A small network was shown many inputs. Here are its activations along a few directions, one row for each input.
In each table, some parts of the input vary, and every possible input appears once, in random order.
Descriptions start from the smaller parts, as in this example, which fits no table here: one of 5 places around a ring, together with either a single point or one of 11 places around a ring or (one of 3 separate values, together with one of 4 places along a line).
Shared parts are said once, and a part with two or three values counts as separate values.
In the rows, zero is written as 128.

Rows:
r1: [145  96  94 105 108 122 104 138 152 135 154  89 136 157]
r2: [104  95 138 170  83 154 119 153 134 100 145  75 162 133]
r3: [168 122 145 109 176 119 183 154 131 156  88 177 112 116]
r4: [ 86 147 151 174 102 163  85 116 108 103 146  91 133 126]
r5: [160 147 149 118 190 120 169 132 113 160  91 186  88 112]
r6: [129 131 108  92 129 117  84 150  93 149 151  96  82 119]
r7: [139 163 149 137 190 131 165  86 150 148  94 192 112 142]
r8: [141 163 158 172 158 131 138 147 107 102 115 117 139  46]
r9: [155 113 129 136 165 127 195 126 169 150  91 179 139 149]
r10: [111 111 151 100 138 135 123 155  89 165 111 144  59 163]
r11: [187 134  93 127 157 104 147 121 183 128 135 134 156 109]
r12: [127 178 158 190 155 143 131 102 146  93 117 128 162  76]
r13: [100 127 150 119 136 149 117 106 120 155 113 148  84 191]
r14: [125 148 140 192 136 148 145 100 164  90 125 129 176  85]
r15: [167 179 110 131 178 107 121  78 163 133 134 150 130 101]
r16: [137 132 137 190 134 138 162 140 165  94 121 116 186  83]
r17: [151 142 147 166 140 130 156 168 124 101 125 116 154  50]
r18: [177 168 111 109 182  98 131 130 131 138 126 138 108  73]
r19: [102  96 133 118 116 156 132 107 137 153 118 146 103 195]
r20: [ 82 113 137 170  90 168 101 120 128  94 150  85 153 134]
r21: [117  78 127 115 114 147 147 148 139 154 112 137 113 197]
r22: [ 45 119 122 114  11  99  92 119  66  80 153 115 185 149]
r23: [ 87 121  77  55  30  66  85 102  89 116 160 125 152 177]
r24: [142 130 133 136 169 135 177  88 169 146  98 190 130 147]
r25: [190 143 105 103 166  96 146 152 146 135 131 128 128  75]
r26: [146 104 104  84 114 115 101 168 111 143 158  86 103 125]
r27: [128 112  98 106 112 134  88 100 149 131 157  97 128 159]
r28: [ 66 100 115  61  40  93 126 114  79 131 118 177 128 216]
r29: [163 151  97 126 163 117 136  84 180 124 133 139 149 110]
r30: [ 96 130 153 155 103 149  92 164  72 113 144  83 108  94]
r31: [109 103 152 142  89 148 111 184  93 106 144  72 131 100]
r32: [125 142 111 112 128 127  76  95 129 138 155 103 109 150]
r33: [118  87 142  91 121 140 139 179  99 163 112 138  82 165]
Describe the family of inputs behind these rows.
Answer: one of 3 separate values, together with either a single point or (one of 2 separate values, together with one of 5 places around a ring)
Changing only the choice among 3 separate values turns r20 into r19. The same change can be made to r31. Which row results?
Answer: r33
Which other rows does r30 become when the choice among 2 separate values takes its other values? List them by row number.
Answer: r8
Which other rows does r9 become when the choice among 3 separate values takes its other values? List them by row number.
Answer: r11, r16

Rows:
r34: [145 132 133 114 154 113 152 123 148 149 114 169 118 139]
r35: [173 143  89  90 156  97 128 101 148 150 132 140 113 124]
r36: [165 152 121 127 154 114 119 145 142 126 137 111 147  90]
r37: [158 138 106 132 151 119 151  87 184 121 124 142 153 122]
r38: [146 157 118 149 152 122 144  72 173 112 118 147 172 130]
r39: [138 124 129 136 156 133 168 107 164 134 111 171 134 131]
r40: [161 136 135 126 159 126 132 163 106 143 131 111  91  77]
r41: [153 140 152 146 153 129 138 166 122 130 126 113 113  83]
r42: [138 113 153 146 160 156 166 135 140 135  94 152 120 127]
r43: [ 72  94 110  83   9 117  61 127  79  96 177  76 150 160]
r44: [166 149 106 112 148  97 130 106 165 133 126 142 138 134]
r45: [127 149 139 157 154 138 162  93 156 129 105 177 154 137]
r46: [169 145 101 114 158 104 111 142 126 133 144 111 118  82]
r47: [ 43  88 114  75  30 127  85 132  66 120 150  96 122 197]
r48: [ 57  76 119  96  35 120  87 133  73 126 158 100 131 212]
r49: [142 160 133 174 156 131 131 108 152 101 128 122 175  78]
r50: [ 55  90 120 130  22 137  71 147  80 128 156  85 126 215]
r51: [ 45  95 111  87  11 125  74 146  67 103 151  90 135 172]
r52: [117 136 167 173 152 151 162 122 131 123  91 163 126 128]
r53: [ 93 113 133 120 115 172  75 116 120 142 153  87  86 166]
r54: [147 123 142 107 160 129 147 153 107 162 106 149  78 128]
r55: [155 130 113  92 161 115 146 126 131 165 119 166 106 134]
r56: [154 136 119 153 156 129 138 125 162 108 136 115 154  76]
r57: [140 127 159 127 153 133 151 155 123 148 100 151 100 135]
r58: [143 131 146 170 156 147 153 157 135 109 122 116 127  74]
r59: [128 151 161 193 153 147 147 140 126  99 118 124 140  76]
Describe the family of inputs behind these rows.
Answer: either a single point or one of 5 places along a line or (one of 4 places along a line, together with one of 5 places around a ring)
What sort of input is r38?
Answer: one of 4 places along a line, together with one of 5 places around a ring

Rows:
r60: [143 129 104  92 145 105 148  96 154 157 112 178 113 171]
r61: [ 97 113 144 118 119 136 152 109 135 145 102 178 118 188]
r62: [149 146  95 114 134  97 124  85 173 124 144 145 160 131]
r63: [189 162 170 192 234 156 185 149 162 131  92 148 122  40]
r64: [ 82 123 143 167  99 146 137 106 137 110 117 142 156 166]
r65: [155 116 112  74 142 112 122 157 101 164 127 126  77 138]
r66: [113 148 117 158 102 120 121  86 150  88 138 122 186 121]
r67: [109  94 143 101 118 146 127 164  80 151 120 121  80 151]
r68: [121 134 126 141  98 134  89 143 105  95 160  67 148  83]
r69: [ 91 107 154 150  92 159 103 164  90 116 143  87 120 125]
r70: [159 137 101  99 126  99 102 150 121 127 153  95 128  95]
Describe the family of inputs behind these rows.
Answer: either a single point or (one of 2 separate values, together with one of 5 places around a ring)
